These are the activations of a small neural network, seen along a few directions. Each row is one input.
In each table, some parts of the input vary, and every possible input appears once, in random order.
Descriptions start from the smaller parts, as in this example, which fits no table here: line(4) and (point or line(9) or (values(2) and ring(5))).
Shared parts are said once, and a part with two or three values counts as separate values.
In the rows, zero is written as 128.

Other details of the inputs vary at random and push rows far along two fixed directions, the same in every table; ignore that.

A family of inputs:
R1: [160  95 117 159 133 159 138 101 153 100 110 139 139 133]
R2: [155  66 140 168 107 170 134  87 149 116  91 131 112 117]
R3: [119 108 109  40  74  96 195 170 128 135 140 100 103 146]
R4: [111 186 120 149 160 115  75 153  89 127 160 128 134  89]
R5: [114 114 132  27  87 102 187 149 150 149 134  95 107 177]
R6: [138 131 132 140 151 147 124 108 142 134 118 151 147 156]
R7: [108 113 139 107 125 123 134 127 135 139 111 107  96 138]
R8: [120 194  96 171 158 113  73 157  74 109 169 155 157  77]
R9: [118 112  99  34  82  92 195 165 136 119 142 104 120 158]
R10: [106 172 128 141 145 120  91 142  82 160 146 158 136 111]
R11: [131 156 131 167 128 141 104 136  90 141 145 167 151 100]
R12: [146 128 155 183 128 168 110  96 125 143 114 167 145 118]
R13: [109 202 109 163 178 112  60 152  80 118 161 144 149  87]
R14: [110 101 125  45 103  60 186 148 163 127 135  79 111 172]
R15: [165  74 165 172 115 190 140  56 181 120  79 154 148 157]
R16: [ 75 192 100  14 111  53 156 207  96 156 180  98 114 145]
R17: [138 140 115 142 120 133 117 138 110 117 147 138 138  98]
R18: [155  97 119 163 138 155 132 102 156  97 109 128 132 134]
R19: [134 136 151 148 134 149 109 113 123 151 122 148 133 129]
R20: [119 123 148 147 135 144 109 109 130 149 106 134 118 130]
R21: [113  90 140  42  95 107 187 140 166 137 109  73  78 171]
R22: [ 95 160  90  26  91  67 182 193 101 135 171 118 134 154]
R23: [133  82 101  40  88 109 215 146 163 115 122 100 114 180]
R24: [109 198 120 169 170 115  60 158  71 134 160 139 132  75]
R25: [167  73 175 174 107 195 139  59 178 129  84 149 141 147]
R26: [146  83 138 161 108 163 132 100 134 127 102 144 124 117]
R27: [134 116 147 136 136 150 121  98 159 129 103 131 135 151]
R28: [145  86 145 176 136 164 108  89 143 118  90 114 106 109]
R29: [178  50 157 183 106 193 137  69 174 110  78 130 117 123]
R30: [137 147 121 168 133 138  97 132 109 112 144 135 137  90]
R31: [105 214 111 137 163 106  78 159  72 146 172 170 166 109]
R32: [114  94 141  38  89 109 189 139 166 149 109  81  87 179]
R33: [142  58 166 116 105 117 167  98 185 133  97  90 102 158]
R34: [124 165 112 164 180 129  86 132 113 113 138 136 141 114]
R35: [152 108 144 170 139 162 105  98 146 110 109 114 124 107]
R36: [129 143 130 149 162 143 111 113 141 131 118 145 144 146]
R37: [126 187 104 177 163 131  92 144  80 128 161 186 179 106]
R38: [161  51 153 188 112 183 127  69 166 110  76 121 106 121]
R39: [117 124 120  92 144 117 151 133 153 121 120 108 116 163]
R40: [136 141 121 139 117 136 121 139 108 125 146 147 146 103]
R41: [115 163 134 144 146  85 101 146 109 138 162 128 144 105]
R42: [ 82 157 101  29  89  66 178 187  90 162 161 118 108 147]
R43: [107 187 113 171 141 120  83 156  53 149 163 179 155  82]
R44: [115 171 136 151 156 130  85 135 108 132 144 136 135 104]
R45: [145  84 146 111  87 151 169 109 157 128 112 126 131 152]
R46: [ 97 167 112  80 140  91 128 162 115 127 149 113 123 137]
R47: [147 104 145 182 163 129 116  91 163 118 112 135 147 140]
R48: [135  84 152 158 133 157 114  91 151 123  89 108  99 126]
R49: [ 91 178  83  28 114  62 182 194 100 144 174 127 134 165]
R50: [164  98 132 185 129 173 112  87 147  99 106 149 147 113]
R51: [111 204  95 149 170 101  72 165  73 115 168 137 148  80]
R52: [149  79 123 114 133 142 159 104 177 101  95  92 110 157]
R53: [126  83 125  48  91 105 188 145 159 123 112  60  77 153]
R54: [114 195 101 161 147 105  80 173  61 127 174 145 136  68]
R55: [146  76 172 206 141 147 102  70 158 133  91 133 125 119]
Each input here is: line(5) and (point or ring(10)).
Changing only the line(5) part turns R35 into R53. The same change can be made to R44. Which row results? -> R21
Which other rows does R31 become when the line(5) part takes its other values? List them by row number. -> R5, R6, R10, R19

A family of inputs:
R56: [189 112 165 159 111 210 123  75 187  94 112 141 173 135]
R57: [142 113 109 149 126  96 147 137 115 114 151 126 132 109]
R58: [ 85 164  80  69 128  32 148 204  89 107 182  97 123 108]
R59: [118  67 169  84 101 104 173  92 193 140  97  77 102 186]
R60: [140  47 147  89  67 105 201 101 174 137  97 115 115 169]
R61: [ 81 135 132  40  99 101 154 152 122 155 129  81  80 155]
R62: [120 110 148 124  99 154 136 120 123 159 116 148 105 126]
R63: [115 136  80  49 128  93 171 167 150 101 136  88 105 173]
R64: [172 131 173 180 112 151  98 101 154 108 147 132 170  91]
R65: [130  52 162  88  79 111 196 105 187 152 107 115 107 177]
R66: [ 97 156  68  42 129  81 173 188 114  94 158 108 126 150]
R67: [ 93 190  75  44 108  71 166 190  77 147 169 157 149 148]
R68: [112 178  89 159 127 125  83 174  37 143 166 168 144  64]
R69: [136  58 145  86 121 100 176 104 202 120  92  60  93 164]
R70: [128 118 135  83 151 132 139 116 163 126 109 111 121 181]
R71: [103 199 132 159 187  72  54 156  81 144 171 138 146  92]
R72: [ 95 196 140 142 153  70 100 169  79 170 172 148 149 110]
R73: [ 93 210 137 154 152 123  75 169  53 174 157 160 130  87]
R74: [159 104 119 192 125 176 113 106 105 114 115 142 117  86]
R75: [141  82 124 147 105 112 148 124 131 128 130 135 143 124]
R76: [157 105 113 177 133 177 124 100 131 115 111 176 169 135]
R77: [138 107 125 186 138 174  96 109 117  95 103 129 115  84]
R78: [122 100 109  84 107 123 152 145 145 110 109  69  69 134]
R79: [161 113 102 158 140 161 146 110 134 100 122 153 146 137]
R80: [139 115 142 176 158 173  86  96 140 124  92 111 103  97]
R81: [107 188 127 115 154 119 124 153 103 159 145 158 154 152]
R82: [175 136 172 190 106 208  76  94 134 111 126 140 149  72]
R83: [104 117 110  44  63 101 182 161 101 152 127 119  95 138]
R84: [139 133 142 172 143 174 115  94 138 144 116 191 161 144]
R85: [111 195  97 177 177  72  66 167  84 113 174 130 141  77]
R86: [137  97 161 141 143 178 130  63 182 128  84 130 137 183]
R87: [152 136 132 194 194 179  81  83 154 110 100 147 152 125]
R88: [133 123 161 171 158 168  71  98 126 135 100 124 106 109]
Changing only one part turns R76 into R75. The same change can be made to R81. Which row results? -> R72
Describe the family of inputs behind these rows. -> values(3) and (point or ring(10))
Which other rows agree with R80 in the values(3) part? List them by row number. -> R61, R62, R68, R73, R74, R77, R78, R82, R83, R88
Which other rows does R83 become when the values(3) part takes its other values? List them by row number. -> R60, R67

A family of inputs:
R89: [117 173 100  99 134 111 133 162  95 141 159 152 149 137]
R90: [104 158  97  67 145  83 143 172 122 122 153  93 113 146]
R91: [108 145  90  84 122  98 139 171 102 108 148 102 111 115]
R92: [126  87 163 116 115 124 152  97 169 145 100 116 119 168]
R93: [104 154 126  94 146 107 126 146 122 147 135 110 114 143]
R94: [117 170 126 102 109 109 120 167  95 139 164 123 130 100]
R95: [126 172 138 193 157 132  82 117  94 146 149 190 176 105]
R96: [140 141 106 134 145 135 132 128 133 108 133 134 145 137]
R97: [106 150 104  68  99 101 160 173  92 149 155 127 114 127]
R98: [137 167 100 194 153 150  76 131  85 103 143 162 154  75]
R99: [101 156 101  67 125  79 139 180 103 132 156  87  91 119]
R100: [148 161 118 202 170 145  86 114 116 110 138 167 172 104]
R101: [168  79 148 202 119 206 108  67 142 116  84 165 142 115]
R102: [130 173 112 193 185 147  66 122 102 103 137 158 160  98]
R103: [145  64 150 115 109 133 157 104 177 120  93  82  87 142]
R104: [172  79 146 213 145 194 104  73 156  95  88 131 127 107]
R105: [128 116 115  85 111 134 160 128 138 128 119 136 135 164]
R106: [143  75 149 113 107 171 165  84 174 129  83 136 124 174]
R107: [119 146 102 109 129  93 133 168 103 115 155 109 121 105]
R108: [115 111 146 100 110 109 158 123 148 148 123 127 127 164]
R109: [131 123 119 112 141 112 145 134 147 111 129 111 131 145]
R110: [135  81 157 105 107 141 170 102 174 144  96 121 117 177]
R111: [133 173 137 194 162 147  83 117  97 146 141 191 172 106]
R112: [140 102 136 145 142 124 135 105 160 106 117 120 140 143]
R113: [150 103 164 213 151 187  80  77 137 133  92 137 119 100]
R114: [128  98 152 124 107 132 141 118 139 146 109 114 103 132]
R115: [107 162  89  66 142  84 152 177 116 115 158 102 123 144]
R116: [157  43 128 107  81 171 183  94 181 100  83 110 107 156]
R117: [117 155  94  76 123  89 161 171 119 126 161 131 143 145]
R118: [129 181 128 195 192 140  57 120 106 125 138 149 144  98]
R119: [123  92 153 127 112 117 134 112 144 140 112 103 105 127]
R120: [147  41 159 115  97 130 166  88 193 117  85  77  87 151]
R121: [146  62 146 119  87 173 165  89 160 128  83 128 109 148]
R122: [117 119 137 107 112 128 140 135 122 146 120 112  98 131]
R123: [103 144 100  66 139  92 142 160 131 115 138  94 111 150]
R124: [146 140 150 208 181 151  70  92 139 123 115 145 143 109]
R125: [159 118 178 203 141 179  87  69 159 124 109 157 164 121]
R126: [133 194 138 175 162 159  67 126 100 132 150 164 163  99]
R127: [119 156 100 109 135  84 139 153 118 116 160 130 153 133]
R128: [132 132 103 112 108 112 148 158 112 121 150 131 132 113]
R129: [117 121 148 137 115 112 122 126 118 148 129 127 117 117]
R130: [131 106 109  99  97  96 167 143 135 111 139 106 123 129]
R131: [128 154 117 123 133 117 130 143 109 141 148 158 157 135]
R132: [100 136 123  86 109 111 136 152 106 145 129 112  99 127]
R133: [125 161  94 104 137 116 140 157 114 121 154 142 146 137]
R134: [133 172 147 190 135 140  67 126  90 133 156 160 159  71]
R135: [149  82 163  87  96 151 173 100 192 128 100 101 120 174]
R136: [137 165 136 192 162 165  86 108 103 141 132 186 163 113]
R137: [122 149 134  96 122 141 125 130 135 127 130 124 135 140]
R138: [138  69 155 111  87 144 170 109 160 142  97 113 101 151]
R139: [110 159 126 111 136 122 129 144 112 150 139 142 130 144]
R140: [116 158 118 123 116 111 127 158  85 150 156 152 135 104]
R141: [137  73 160 138  93 141 151  98 154 140 103 125 114 140]
R142: [115 145 121 112 153 117 113 131 134 122 124 111 116 137]
R143: [120  94 148  78 120 112 165 120 171 145 105  89 101 172]
R144: [127  70 149 103 104 148 150 102 163 131  84  89  85 146]
R145: [ 93 161 128  98 143  74 119 153 112 152 152 116 128 133]
R146: [125 134 123 121 152 108 125 136 142 119 132 109 126 138]
R147: [149  74 123 102 108 159 174  99 181 104  93 123 127 174]
R148: [122 160 106 121 115 107 126 165  80 142 162 151 143 103]
R149: [139 165 121 202 163 134  83 120 107 118 152 184 183 101]
R150: [103 138 106  71 119  92 138 164 115 124 138  87  90 123]
R151: [110 154 126 118 152  82 113 142 126 131 147 114 129 128]
R152: [145  89 124 130  97 127 156 121 144 114 126 128 132 126]
R153: [133 149 121 201 167 153  60 118 101 107 127 142 133  77]
R154: [154 104 157 217 170 157  82  72 161 108 103 140 150 120]
R155: [123 164  85 113 127 106 131 169  90 114 161 126 130 103]
R156: [133  82 162 107 115 137 161  99 177 145  91 110 110 174]
R157: [115 182 132 184 166 151  69 122  90 143 135 180 156 108]
R158: [112 152 123 123 120 126 123 152  93 149 143 138 117 113]
R159: [130 143 134 108 106 141 127 142 118 132 140 118 120 113]
R160: [148  79 135 136 125 152 138 107 161 108  99  93  98 131]
R161: [111 143 121 107 102  95 142 156  94 149 157 142 133 114]
R162: [106 151 120 119 117 127 118 149  92 144 137 140 118 113]
R163: [128 131 126 119 120 111 142 130 125 137 141 150 156 145]
R164: [101 161 122 111 133  89 113 166  91 151 153 113 111 102]
R165: [140 114 163 202 168 185  74  68 150 130  85 145 135 125]
R166: [ 87 184 115  90 143  97 113 163  91 150 148 132 125 134]
R167: [127 120 118 134 125 102 130 140 120 110 141 113 127 108]
R168: [108 159 116  66  96 115 136 167 103 132 152 109 115 116]
R169: [148 118 168 206 162 187  86  71 147 139  90 157 138 131]
R170: [146  82 112  91  89 141 182 131 153 112 116 110 110 145]
R171: [150  76 121 105 114 154 171  96 183  96  91 110 125 172]
R172: [116 165  96 100 113 108 134 173  76 140 164 143 132 111]
R173: [163  72 162 219 143 167  94  67 163 105  91 127 128 104]
R174: [123 160  91 117 124  95 132 170  93 117 163 127 136 101]
R175: [123 107 118  88 115  97 154 151 139 119 131  84  97 130]
R176: [144  80 137 121  87 131 162 113 142 131 118 130 129 138]
Changing only one part turns R94 into R159. The same change can be made to R140. Which row results? -> R97
Changing only one part turns R104 into R91. The same change can be made to R170. Which row results? -> R116
Describe the family of inputs behind these rows. -> values(2) and line(4) and (point or ring(10))
A walk changes only the line(4) part. It starts at R129 and steps to R114. List the rest of the walk in order. -> R122, R132
Which other rows does R110 become when the ring(10) part takes its other values? List them by row number. -> R100, R109, R111, R117, R124, R131, R143, R146, R156
Which other rows agree with R92 in the line(4) part and the values(2) part? List them by row number. -> R95, R108, R112, R125, R127, R145, R149, R151, R154, R163
Which other rows does R176 become when the line(4) part takes its other values? List them by row number. -> R101, R148, R172
